Each row below holds a small network's activations on one input, seen along a few directions.
Each table varies a few parts of the input and shows all the possible inputs, shuffled.
A made-up example of a description, with smaller parts first: one of 6 places along a line, together with either a single point or one of 11 places around a ring or (one of 3 separate values, together with one of 5 places around a ring).
Shared parts are said once, and a part with two or three values counts as separate values.

A family of inputs:
r1: [7, -25, 57, -76, -18, -2, 35, -6, -66, 18, -48, -19, -2, -20, -33, -21, 6, -19, -19, -36]
r2: [4, 76, 6, 6, 47, 15, 18, -66, -46, 19, -15, -82, 0, 13, 46, 0, 29, 0, -38, -25]
r3: [-44, -44, 34, -35, -26, 19, 5, -7, 49, -22, 9, -36, -1, 19, 66, 20, -6, 23, 22, 1]
r4: [2, -12, 17, -11, -46, -33, 25, 20, 51, -11, 32, -12, 40, 10, 51, -37, 6, -4, 73, -6]
r5: [-17, -32, 1, -24, -33, 16, -2, -6, 51, -33, 36, -4, 4, 10, 52, -5, -26, 23, 39, 16]
r6: [11, 69, -55, 61, 28, 18, -44, -28, -29, 8, 24, 8, 6, -2, -13, 22, 18, -37, -25, 5]
r7: [-43, 11, 26, -92, -4, -7, 31, 23, -46, 15, -50, 6, -14, -17, 20, 3, 43, 49, -2, 19]
r8: [29, -17, -18, 50, 34, 12, -14, -15, 4, 12, -4, 2, -9, 10, -18, 60, -22, 17, 11, -18]
r9: [17, 49, -25, 55, 55, -15, -10, -37, -34, 10, 4, -21, -9, 7, 1, 49, -12, -13, -19, 4]
r10: [-28, 15, 5, -29, -6, -63, 11, 26, -32, 17, -28, 54, -10, -11, -28, 16, 10, 51, -8, 50]
r11: [20, 84, -14, 68, 40, -38, -11, -56, -37, 13, -7, -43, 2, 16, 0, 16, -10, -5, -36, 11]
r12: [32, -7, 25, -70, -22, -8, 24, -2, -60, 6, -21, 22, 7, -23, -45, -42, -18, -22, -6, -30]
r13: [-6, -32, -17, -29, 8, 51, 2, -8, 37, -51, 21, -8, -15, 16, 17, 14, -22, 22, 16, 2]
r14: [-6, -46, -9, 18, 10, -2, -23, -10, 44, -35, 11, 0, -30, 23, -10, 45, -23, 21, 3, 24]
r15: [-19, -46, 10, 25, -32, -34, -19, -7, 56, -15, 25, 7, -9, 25, 26, 25, -29, 18, 23, 43]
r16: [18, -21, 13, -8, 42, 75, 14, -7, -10, 12, -6, -45, 2, 10, 24, 52, 7, 23, 6, -40]
r17: [4, 42, -2, -6, 60, 42, 21, -38, -47, 16, 2, -64, -8, 9, 46, 35, 26, -8, -24, -27]
r18: [9, -52, 7, -28, 18, 7, 27, 68, 10, -3, -23, 15, -13, -23, -15, -70, -36, -15, -17, -31]
r19: [27, 2, -51, 58, 3, 46, -43, -6, 9, 9, 16, 29, 7, -5, -32, 35, 5, -6, 2, -18]
r20: [3, -34, -9, 26, -12, -2, -15, 77, 31, 19, -9, 50, -23, -38, -64, -62, -7, -41, -34, 0]
r21: [-22, -26, -23, 31, -64, 0, -45, 4, 62, -17, 47, 33, 8, 11, 12, 1, 0, -6, 13, 47]
r22: [26, -16, 43, -16, -18, -59, 10, -6, -50, 15, -28, 37, -5, -22, -76, -8, -18, -20, -21, -14]
r23: [-19, 27, -2, -79, -7, -10, 24, 25, -41, -2, -24, 43, -5, -25, 5, -21, 18, 47, 14, 29]
r24: [-1, -3, -4, 39, -70, -45, -15, 24, 73, 10, 33, 29, 48, 6, 9, -30, 29, -37, 48, 33]
r25: [-19, -73, 39, -33, 25, 11, 38, 62, 4, 8, -52, -24, -16, -22, -5, -49, -13, -11, -29, -37]
r26: [-28, -45, 17, -39, 13, 56, 11, -7, 34, -41, -3, -42, -16, 25, 32, 41, -2, 23, -5, -10]
r27: [16, 105, -42, 73, 15, -3, -49, -46, -32, 10, 9, -13, 19, 10, -15, -12, 18, -30, -39, 13]
r28: [-33, 35, -23, -21, -31, -28, -21, 34, -26, 11, -9, 83, 10, -30, -43, -12, 39, 25, -14, 53]
r29: [32, -6, -22, 3, 32, 68, 11, -9, -6, -3, 14, -8, 6, 7, 8, 25, -19, 21, 25, -35]
r30: [-12, -26, -43, 27, -23, 32, -49, 1, 48, -39, 34, 26, -14, 9, -24, 20, 6, -2, -8, 26]
r31: [20, 9, 9, -19, -41, -26, -31, 5, -37, 26, -4, 61, 10, -34, -99, -34, 7, -43, -22, -10]
r32: [8, -61, 25, 23, 18, -41, 10, 66, 17, 9, -34, 27, -36, -19, -42, -39, -32, -18, -29, -9]
r33: [-5, -23, 26, 41, -47, -78, 16, 14, 59, 8, 19, 5, 23, 26, 23, -6, 2, -9, 58, 20]
r34: [18, 58, -31, 7, 55, 39, 14, -37, -43, -2, 20, -26, 2, 3, 29, 10, -4, -11, -1, -17]
r35: [24, 91, -20, 18, 41, 14, 9, -60, -45, 2, 5, -46, 10, 10, 30, -25, 0, -4, -17, -12]
r36: [-27, -25, 49, -18, -43, -28, 35, 17, 48, 3, 4, -46, 28, 16, 64, -14, 29, -3, 61, -20]
The inputs of r2 and r27 match in every part but one. If r7 is changed in the same way as r2 into r27, which row does it become?
> r28
What is each input in this table made of?
> one of 4 places along a line, together with either one of 3 separate values or one of 6 places along a line
Change only the choice among 3 separate values in r20. List by row number the other rows that result.
> r28, r31
Which other rows agree with r35 in the place on the line of 4? List them by row number.
> r4, r5, r12, r13, r18, r23, r29, r34
Change only the choice among 3 separate values in r32. List by row number the other rows that result.
> r10, r22

A family of inputs:
r37: [0, 58, -8, 49, -10, -58, -21, -33, -15, 20, 13, 12, 20, 15, -1, 27, 9, -3, 13, 37]
r38: [-21, -93, 38, -59, -66, -43, 14, 85, 29, 6, -21, 73, -10, -35, -35, -64, -24, 5, 13, 18]
r39: [-24, 19, -3, -38, 20, 34, 13, -27, 1, -22, 2, -42, -8, 21, 54, 24, 9, 37, -3, 23]
r40: [11, 58, 26, -32, -9, -31, 25, 6, -60, 40, -35, 5, 20, -27, -29, -70, 32, -16, -24, -15]
r41: [-14, 56, 17, -30, -3, -15, 31, -24, -15, 4, 7, -53, 18, 5, 75, -28, 27, -8, 30, -12]
r42: [-47, -99, 51, -54, -72, -16, 25, 55, 85, -16, 8, 6, 8, 10, 43, -3, 17, 18, 59, 16]
r43: [29, -41, 19, 0, 38, 18, 12, 19, -21, 4, -25, -1, -30, -14, -53, -12, -36, -36, -47, -43]
r44: [24, 21, -40, 43, -13, 29, -42, -35, 13, -4, 37, 27, 10, 2, -21, 32, -3, -12, 10, 8]
r45: [5, 79, -23, 46, -24, -42, -13, -20, -13, 17, 24, 1, 45, 4, 14, -27, 29, -37, 4, 25]
r46: [24, -10, -7, -42, 14, 29, -4, 2, -48, 4, -12, 29, -4, -22, -54, 4, -5, -9, -16, -28]
r47: [-9, 26, 27, -27, 8, -32, 42, -42, -18, 3, 0, -40, 7, 22, 59, 24, 13, 33, 26, 7]
r48: [33, -22, -23, 81, 13, 12, -38, -19, 34, -8, 22, -13, -13, 15, -23, 13, -23, -35, -15, -8]
r49: [3, -47, 20, 11, 29, 43, 12, -18, 27, -14, -1, -68, -5, 18, 32, 20, -32, -5, 0, -49]
r50: [15, 8, -55, 76, 29, 27, -34, 4, 32, 3, 24, 9, -15, 8, -9, 22, -7, -5, -11, 5]
r51: [-16, 48, -37, 43, 0, -1, -48, -24, 3, -6, 29, 17, -4, 5, -2, 26, 12, 9, -23, 39]
r52: [-2, -21, -6, 6, 50, 59, 12, 4, 22, -15, -5, -44, -6, 16, 54, 23, -13, 26, 5, -26]
r53: [11, -19, -13, -2, 57, 33, 12, 40, -29, 7, -25, 15, -29, -27, -42, -6, -14, -6, -37, -22]
r54: [-23, -59, -3, 19, -79, -58, -23, 54, 100, -33, 29, 64, 13, 5, -20, -30, -9, -1, 49, 44]
r55: [10, 32, 28, -28, -1, -54, 18, -1, -69, 30, -48, 12, -1, -20, -39, -3, 12, 11, -16, -3]
r56: [7, -10, -1, -26, 3, 61, 11, -29, -3, -22, 18, -32, 6, 20, 34, 31, -5, 24, 28, -23]
r57: [-17, 15, -8, -34, 16, 6, -5, 4, -56, 2, -40, 24, -24, -22, -37, -4, 13, 8, -46, 5]
What is each input in this table made of?
> one of 3 separate values, together with either a single point or one of 6 places along a line
The inputs of r37 and r47 match in every part but the choice among 3 separate values. If r54 is changed in the same way as r37 into r47, which row does it become?
> r42
Which other rows agree with r38 in the choice among 3 separate values? List them by row number.
> r40, r43, r46, r53, r55, r57

A family of inputs:
r58: [-14, 19, -43, 34, 6, 19, -31, 5, 24, -12, 22, 16, -4, 4, 4, 11, 8, 7, -8, 28]
r59: [-14, -17, 28, -16, -37, -7, 25, 4, 44, -5, 16, -34, 26, 16, 61, -17, 15, 2, 51, -10]
r60: [20, 70, 8, -9, 29, -1, 18, -35, -69, 23, -16, -37, 11, -9, 1, -31, 13, -28, -32, -28]
r61: [33, 33, -16, 49, 33, -15, -4, -16, -28, 21, -4, -1, 0, 0, -23, 11, -8, -14, -12, -11]
r62: [22, -4, -8, 51, 18, 6, -21, -20, 3, 6, 4, -11, -7, 9, -24, 26, -11, -21, -18, -13]
r63: [-15, -51, 9, -38, -68, -42, -15, 72, 15, 6, -13, 98, -3, -37, -70, -51, 1, -1, 0, 31]
r64: [4, -42, 8, -5, -7, 34, 9, -2, 47, -24, 21, -35, 4, 16, 39, -7, -20, -5, 28, -23]
r65: [-15, -17, 17, 29, -40, -50, 0, 2, 58, -2, 24, -10, 21, 22, 40, 4, 4, -3, 46, 19]
r66: [-17, -46, 9, -32, 1, 28, 11, -8, 31, -33, 8, -22, -12, 20, 39, 29, -18, 35, 21, 3]
r67: [20, 57, -43, 28, 20, 11, -24, -19, -34, 9, 9, 28, 6, -7, -27, 17, 10, 3, -7, 9]
r68: [-25, 2, -11, 8, -56, -21, -17, 0, 52, -12, 39, 20, 24, 16, 37, 11, 20, 11, 49, 45]
r69: [9, 19, -36, 30, 4, 31, -40, -23, -5, -6, 19, 18, -1, 2, -28, 32, 6, -5, -14, 7]
r70: [31, 34, -6, 1, 41, 25, 20, -14, -45, 19, -8, -23, 8, -7, 0, -8, -1, -14, -9, -39]
r71: [-5, -71, 37, -14, -51, -69, 6, 74, 21, 15, -29, 67, -5, -30, -69, -56, -19, -20, -3, 9]
r72: [-4, -69, 45, -65, -41, -28, 31, 77, 4, 8, -35, 42, -1, -36, -45, -73, -7, -22, 2, -20]
r73: [-1, 68, 9, -35, 36, -3, 17, -40, -84, 15, -31, -25, -9, -7, 1, 7, 14, 13, -36, -3]
r74: [-33, -20, 32, -43, -28, -12, 26, -1, 30, -12, 3, -22, 12, 20, 59, 20, 16, 41, 43, 20]
r75: [21, 70, -4, 39, 22, -42, -6, -37, -53, 24, -12, -15, 5, -3, -22, -12, 7, -28, -35, 0]
r76: [-8, -21, -29, 22, -27, 19, -30, -6, 56, -33, 45, 21, 3, 16, 12, 20, -11, 8, 25, 27]
r77: [-1, -6, 2, -23, 32, 42, 2, -24, -31, -5, -15, -22, -18, 3, 0, 44, -2, 20, -19, -16]
r78: [10, 31, -4, -25, 47, 22, 18, -20, -61, 11, -22, -11, -11, -6, 1, 30, 1, 27, -13, -14]
r79: [20, -4, 1, 4, 25, 47, 3, -18, -14, 4, -1, -33, 0, 0, -1, 7, -3, -21, -15, -41]
r80: [-1, -3, -14, 55, 21, -6, -13, 7, 31, 0, 7, -12, -10, 10, 8, 6, -9, -9, -12, 7]
r81: [-2, -3, -4, 7, 27, 35, 10, 8, 15, -2, 0, -35, -4, 2, 32, -14, 0, -7, -7, -21]
r82: [4, -41, 0, 43, -11, -7, -14, -3, 63, -22, 29, -10, -3, 23, 15, 14, -30, -7, 22, 4]
r83: [-23, -6, -3, -18, 35, 30, 12, 3, -2, -12, -14, -22, -20, 7, 32, 22, 2, 32, -13, 4]
r84: [-26, -76, 48, -95, -36, -33, 33, 72, -9, 4, -46, 57, -23, -35, -46, -38, -2, 20, -3, 6]
r85: [9, 93, -32, 18, 7, -15, -25, -41, -57, 15, 0, 15, 10, -9, -27, -5, 23, -12, -32, 20]
What is each input in this table made of?
> one of 4 places along a line, together with either a single point or one of 6 places along a line
Which other rows agree with r63 in the place on the line of 4? List them by row number.
> r58, r67, r68, r69, r76, r85
A walk changes only the place on the line of 6. It starts at r60 and steps to r70. List the rest of the walk in order.
> r79, r81, r64, r59
